Here are a small network's activations along a few directions, averaged over the inputs that share one value of a field.
Related values have similar rows: they may be neighbours, one step apart, or belong to one group.
In the rows, zero is written as 128.

F, 18 values:
f5: [145  63 193 125 199  45 133 168  57 155 101 114  70 129 177  90 181 159
 151 117 143  71]
f13: [156 164  40 125  84  99 159 145 164 193 112 181 128  79 146  65 167  75
 108  81 135  89]
f1: [136 173 109 130 140 102 172 100 112 117 144 135 161 219 127 120  82  97
 125 181 146 164]
f18: [170 147 126 126 155 122 124 167  71 180 152 132 190 122 148  96 191 227
 120 113 124  92]
f10: [116 127 154 133  79 147  93 104 189 138 143 106  58  79 137 115  91  57
 127 119 132 138]
f3: [ 46  80 161 120  79 147 133 131 116 131 109 126 124  35 106  84 116 138
 133 118 113 144]
f11: [ 94  94 103 140  99 184 119 107 123  60 122 102 177  88  64 198 162 131
 139 145 100 154]
f16: [209 155  99 110 119 108  91 176 209 170 135 131  47  68 184  88 115 128
 127  49 167  57]
f2: [166 173 105 122 166  73 153 140 105 163 124 109 117 217 158 142  79 153
 128 149 166 141]
f8: [ 87 125 129 116 182 156 145  56 154 114 117 155 155 249 121 139  94 105
 117 167 152 165]
f14: [156 188  77 116  63 118 116 176 188 132 142 155 118 111 152 139 120  88
 119 112  93 106]
f15: [169 154 175 103 161  91 161 128  89 113 149 149 119 201 102 179 108 128
 107 148 162 157]
f17: [ 50 102 101 142 116 177 117  96 137  71 133  97 197 171  94 156 119 150
 138 167 113 151]
f6: [190 138 114 140 186  84 141 139  98 170 120  76 123 176 169  71  84 193
 144 112 150 127]
f4: [ 99  58 163 173 129 140 128 131 120 105 121 119  96  67 125 170 185 137
 118 118  69 147]
f9: [ 47  95 185 173 137 212  99 124 113  97 121 137 153 108  94 142 164 171
 126 106  80 137]
f12: [129 163  84 146 107 181 141  66 108  86 143 148 204 142  66 134 124  93
 133 182 123 143]
f7: [138 104 187  62 101 118  79 152 150 108 117 131  66  44 134 176 122  76
 144 118 137 120]
F is arranged as a line.
Going along F from f16 by way of its neighbour f13, in what order are f18, f10, f14, f6 met? -> f14, f10, f6, f18
What is the length, in steps, of the shortest route from f2 to f4? -> 8
Which values are neighbours of f8? Give them in the order they are listed. -> f1, f12
Which values are neighbours of f11? Give them in the order they are listed. -> f17, f9
